A small network was shown many inputs. Here are its activations along a few directions, one row for each input.
In each table, some parts of the input vary, and every possible input appears once, in random order.
A made-up example of a description, with smaller parts first: one of 3 separate values, together with either a single point or one of 11 places around a ring or (one of 4 places along a line, together with one of 8 places around a ring).
Shared parts are said once, and a part with two or three values counts as separate values.
In the rows, 128 means zero.

Other details of the inputs vary at random and push rows far along two fixed directions, the same in every table; ignore that.

Table:
x1: [ 86 135 166  92  76 119 157 116 120 105 148 143 102 110 124]
x2: [ 96 163 212  64  80 141 156  61  60 102 109 158  81  99 119]
x3: [146 136 131 158 177  72 180 203  70 154 119  73  79 177 137]
x4: [109 151 192  79 103 121 139  99  99 125 110 149 113 113 114]
x5: [160 109  65 159 162 156  70 119 199 147 122 135 193 116 120]
x6: [145 125 117 165 175  70 184 211  74 149 135  73  75 182 141]
x7: [125 117  90 135 107 160 104 102 180 112 148 143 164 102 127]
x8: [ 86 148 186  79  69 141 162  75  83  94 130 154  82  97 125]
x9: [155 126 108 136 147 160  72 109 180 142 115 145 191 127 124]
x10: [164 115  77 192 194  82 169 205  82 156 131  68  82 173 148]
x11: [ 82 145 201  77  69 140 156  84  92  95 134 155  86 112 131]
x12: [148 123 105 133 141 147  74 101 178 141 111 156 189 112 114]
x13: [160 114  76 199 185  87 170 225  97 148 152  58  95 195 160]
x14: [101 139 174  98  96 121 142  96  97 115 119 153 102 108 118]
x15: [157 143 130 156 183  81 171 174  38 156 106  81  65 165 140]
x16: [144 118  88 177 165  84 175 194  81 139 145  78  71 160 150]
x17: [154 120  82 151 150 163  85 115 181 135 122 134 182 119 123]
x18: [128 108  89 135 117 152  85 131 204 122 145 136 186 117 128]
x19: [143 114 102 131 141 157  75 125 192 138 122 135 192 124 121]
x20: [ 73 140 200  72  61 119 164  78  79  93 131 164  77  99 119]
x21: [ 84 138 196  72  71 135 148  94 104 100 132 150 100 109 124]
x22: [155 122 106 128 150 154  68 123 187 146 112 137 196 123 116]
x23: [140 120 109 135 133 163  80 111 184 132 127 146 182 124 125]
x24: [131 102  70 149 119 146  86 121 209 125 149 148 189 109 123]
Description of these inputs: one of 4 places along a line, together with one of 6 places around a ring.
Changing only the place on the ring of 6 turns x1 into x16. The same change can be made to x3. Which row results?
> x5
Which other rows does x6 become when the place on the ring of 6 takes its other values? List them by row number.
> x8, x10, x11, x20, x21
Start at x12 and move only the place on the line of 4, one step at a time. The first step leads to x14. Which rows follow, in order?
> x20, x24

Table:
x25: [167  92  27 180 146 191  59 129 243 134 147 126 225 125 134]
x26: [ 92 139 188  73  72 135 131  39  87 109 105 200  99  77 108]
x27: [137 113  98 162 161 124 148 183 122 133 153  87 119 182 157]
x28: [ 97 126 134  95  84 125 111 108 181 116 138 165 170  95 104]
x29: [141 150 165 139 149 115 160 161  64 141 122  92  79 179 151]
x30: [151 151 141 144 162 111 172 150  55 138 112  90  71 145 139]
x31: [112 106 102 134  91 133  95  80 164 111 139 179 147  83 116]
x32: [117 152 179  94  91 168 128  67 108 109 115 150 118 107 131]
x33: [189  98   5 225 207 128 115 209 175 160 144  67 163 158 149]
x34: [120 135 157  91 117 123 103 104 154 133 109 155 163 109 101]
x35: [133 138 171 134 159  86 166 185  59 149 112  91  81 182 136]
x36: [ 94 131 150  81  82 130 135  95 132 104 141 151 114  80 118]
x37: [133 126 108 113 148 146  79  95 178 136 111 141 182  97 108]
x38: [108 134 168 128 124  78 189 187  69 118 143  98  61 172 140]
Describe the family of inputs behind these rows.
> one of 2 separate values, together with either a single point or one of 6 places around a ring
Changing only the choice among 2 separate values turns x35 into x38. The same change can be made to x32. Which row results?
> x25
Which other rows does x29 become when the choice among 2 separate values takes its other values? List them by row number.
> x27
